Each row below holds a small network's activations on one input, seen along a few directions.
In each table, some parts of the input vary, and every possible input appears once, in random order.
A made-up example of a description, with smaller parts first: one of 5 places around a ring, together with either a single point or one of 9 places around a ring or (one of 2 separate values, together with one of 6 places along a line).
Shared parts are said once, and a part with two or three values counts as separate values.
In the rows, zero is written as 128.

Other details of the inputs shift rows strongly along three fixed directions, in all tables alike. That doesn't count.

A family of inputs:
x1: [167  95 147 129 120 179 133 134  90 130 186 197 102]
x2: [ 78 145 136  96  85 124 118  85 160 132 136 133  95]
x3: [105 117 136 120 120 141 145 121 137 153 111 119 136]
x4: [174  52 104 141 182 196 193  80  65 151 162 130 137]
x5: [153  95  90 147 223 121 185 101  93 133  95  33 192]
x6: [ 80 144 117 117  87 120 114  89 158 148 137 142  97]
x7: [123  95 131 117 125 154 142 100 130 125 158 139  94]
x8: [ 76 125 130 109  85 127 122 100 166 137 130 125  94]
x9: [112 139 123 138  92 122 100 138 151 124 130 156  99]
x10: [ 81 142 103 124  77 132 107  92 158 145 124 139  85]
x11: [160 110 143 135 113 150 113 150 126  97 170 182  94]
x12: [ 78 134 104 128  79 131 111 101 158 151 127 134  88]
x13: [158 147 122 140 156 109 119 144 110 103 121 113 152]
x14: [180 145 179 137 135 121 109 220 107  99 131 160 157]
x15: [178 146 181 136 141 123 105 223 106 100 129 155 151]
x16: [ 80 148 111 118  86 124 112  94 154 154 136 142  91]
x17: [157 146 122 139 163 108 124 148 112 109 117 116 153]
x18: [173 115 145 150 134 111 127 155 113 123 106  98 155]
x19: [104 168 143 116 130  97 113 167 139 144  78 110 161]
x20: [110 160 129 131 112 101 119 166 150 140  68 120 170]
x21: [155 135 135 133 161 105 131 158 116 105 125 100 163]
x22: [170  61 107 135 186 174 185  65  74 132 189 112 129]
x23: [157 103 144 139 106 149 113 154 125  98 176 173  96]
x24: [102 167 153 115 131  97 114 168 141 144  80 105 159]
x25: [159 107 138 144 111 148 111 153 124 103 171 183  95]
x26: [108 137 111 110 198  95 171  96 124 142  78  30 184]
x27: [171  80 148 138 115 185 143 139  96 123 182 193 105]
x28: [107 134 119 121 128 116 133 102 140 139 130 118 129]
x29: [ 81 146 127 103  82 122 115  84 163 136 139 137 101]
x30: [143 142 127 130 192 102 166 146 104 143  71  62 217]
x31: [ 78 144 137  95  93 122 123  90 163 138 133 137  97]
x32: [140 177 148 131 135  74  97 198 144  98  98 117 163]
x33: [156 138 123 144 160 107 125 152 109 110 123 105 157]
x34: [ 79 132 129 104  93 128 123  96 167 136 124 134  92]
x35: [160 122 150 125 116 144 114 144 121  99 180 182 100]
x36: [185  86 163 138 100 160 127 121  97 123 191 171  97]
x37: [ 82 113  87 108 149 135 172  20 133 165 123  72 136]
x38: [ 76 130 121 116  80 141 120 107 154 167 112 150 106]
x39: [114 150 134 121  96 115 104 129 151 121 140 161 110]
x40: [113 147 145 119  82 129 117 139 143 143 129 172 130]
x41: [194  86  96 156 227 147 175 114  69 113 126  82 166]
x42: [111 166 120 135 120  86 103 153 156 112  80 103 152]
x43: [ 77 137 103 126  81 130 111  99 160 154 124 141  85]
x44: [106 168 144 114 128  79 113 159 151 114  93  91 154]
x45: [184 141 146 155 136 112  95 208 120  77 130 163 136]
x46: [108 171 109 138 121  92 101 157 152 128  76 110 138]
x47: [109 162 116 143 120  85 103 161 152 120  80  98 150]
x48: [ 93  91 116 112 153 161 171  72 118 176 115  91 127]
x49: [102 155 148 124 123 105 117 173 150 141  71 103 155]
x50: [128  87  79 122 179 167 183  25  88 158 153  83 124]
x51: [185 150 158 146 131 119 105 214 101 102 127 174 160]
x52: [169  99 128 141 120 167 122 128  93 114 201 178  84]
x53: [164 115 131 147 109 150 104 144 116  95 167 179  92]
x54: [155 129 135 131 161 117 129 153 118  94 113 103 147]
x55: [145 124 134 135 160 130 132 170 109 131  97 115 155]
x56: [ 81 102  87 110 147 141 173  29 141 161 114  65 131]
x57: [167  69 121 136 158 173 159 103  97 118 182 142 106]
x58: [ 82 152 111 115  87 125 112  90 154 151 132 146  92]
Each input here is: one of 2 separate values, together with either a single point or one of 8 places around a ring or (one of 4 places along a line, together with one of 5 places along a line).
The inputs of x48 and x24 match in every part but the choice among 2 separate values. If x25 is changed in the same way as x48 into x24, which row does it become?
Answer: x28
The inputs of x3 and x14 match in every part but the choice among 2 separate values. If x47 is changed in the same way as x3 into x14, which row does it become?
Answer: x33
Change only the choice among 2 separate values in x57. List by row number the other rows that result.
Answer: x32
Start at x10 and move only the place on the line of 5, one step at a time. The first step leads to x53. Which rows follow, in order?
Answer: x42, x56, x54
Change only the choice among 2 separate values in x7. List by row number the other rows that result.
Answer: x26

A family of inputs:
x59: [179 161 165 147 132 100  88 238 120  83 110 155 156]
x60: [178  91 130 138 171 157 158 124  84 122 154 126 141]
x61: [105 103 130 114  99 164 140  85 131 152 161 160  92]
x62: [154 136 159 135  97 133  94 186 127 104 150 185 108]
x63: [106 154 121 122 119 100 111 122 152 116 117 113 123]
x64: [ 95 123 120 113  83 139 118  72 153 130 170 153  73]
x65: [120 157 148 127  96 109  98 172 148 120 112 151 128]
x66: [145 132 115 143 132 122 117 135 123 112 132 130 126]
x67: [ 78 161 121 116 119  93 124 125 162 150  70  86 153]
x68: [103 123 117 118 139 131 151  96 130 156 110  99 141]
x69: [159 120 142 138 135 133 122 161 115 109 138 145 131]
x70: [132 115 121 136  90 152 107 116 132 118 173 181  74]
x71: [ 90 122 114 114 126 131 149  84 142 158 111 101 130]
x72: [169  90 137 133 151 167 150 125  89 127 168 151 121]
x73: [138  98 122 124 155 154 164  92 102 148 143 116 137]
x74: [159 113 138 132 156 143 142 143 100 124 137 132 142]
x75: [ 96 117 113 114 138 138 159  80 131 162 115 100 138]
x76: [123 167 138 128 102  92  87 163 155  95 124 142 118]
x77: [118 142 142 124  67 128  84 135 155 102 173 188  68]
x78: [ 87 141 128 112 105 122 130 108 150 155 111 124 128]
x79: [106  98 125 117  99 163 139  81 134 149 162 153  85]
x80: [160 109 134 137 153 140 138 144 106 117 137 127 137]
x81: [153 156 120 150 149  95 105 178 125  99  99 112 154]
x82: [157 116 121 139 183 121 154 136 102 124 106  82 171]
x83: [ 82 179 131 118 109  80 110 148 165 146  64  96 162]
x84: [ 79 151 114 116 128  98 137 104 155 158  74  75 156]
x85: [136 109  99 137 150 140 145  93 114 129 139 114 123]
x86: [179 101 122 142 202 138 164 139  82 119 121  88 171]
Describe the family of inputs behind these rows.
Answer: one of 4 places along a line, together with either one of 2 separate values or one of 5 places along a line
Change only the place on the line of 4 in x65. List by row number the other rows that result.
Answer: x59, x60, x62
Change only the place on the line of 5 in x79. List by row number the other rows that result.
Answer: x62, x68, x72, x86
Change only the choice among 2 separate values in x70. List by row number the other rows that result.
Answer: x77

A family of inputs:
x87: [172 171 170 134 139  97  99 226 114  92 108 152 171]
x88: [ 85 161 141 121  57 118  93 144 164 153 107 165 110]
x89: [113  96 123 117 154 147 165  92 122 154 115  90 135]
x90: [179 106 165 128 141 150 134 155  97 108 171 163 128]
x91: [183 120 135 136 150 143 124 141  95  92 176 161 119]
x92: [ 84 174 122 122  70 101  84 130 168 130 127 158 101]
x93: [118 157 120 140 150  92 128 167 139 145  49  81 187]
x94: [180  99 126 152 143 151 123 154 103  91 165 156 108]
x95: [176 112 147 139 143 156 131 160  88 119 165 172 129]
x96: [ 88 161 116 133  64 106  85 136 174 130 113 157  95]
x97: [114 101 128 110 151 140 168  89 121 153 125  89 141]
x98: [119 166 123 128 157  71 121 151 149 108  74  59 172]
x99: [ 86 110 127 103  71 154 124  52 155 138 190 170  58]
x100: [121 115  89 135 150 136 150  76 113 146 124  96 133]
x101: [118 103 104 126 158 134 154  80 126 132 126  84 120]
x102: [111  96 113 125 150 151 165  96 120 157 111  96 140]
Describe the family of inputs behind these rows.
Answer: one of 2 separate values, together with one of 8 places around a ring
The inputs of x95 and x92 match in every part but the choice among 2 separate values. If x102 is changed in the same way as x95 into x92, which row does it become?
Answer: x94
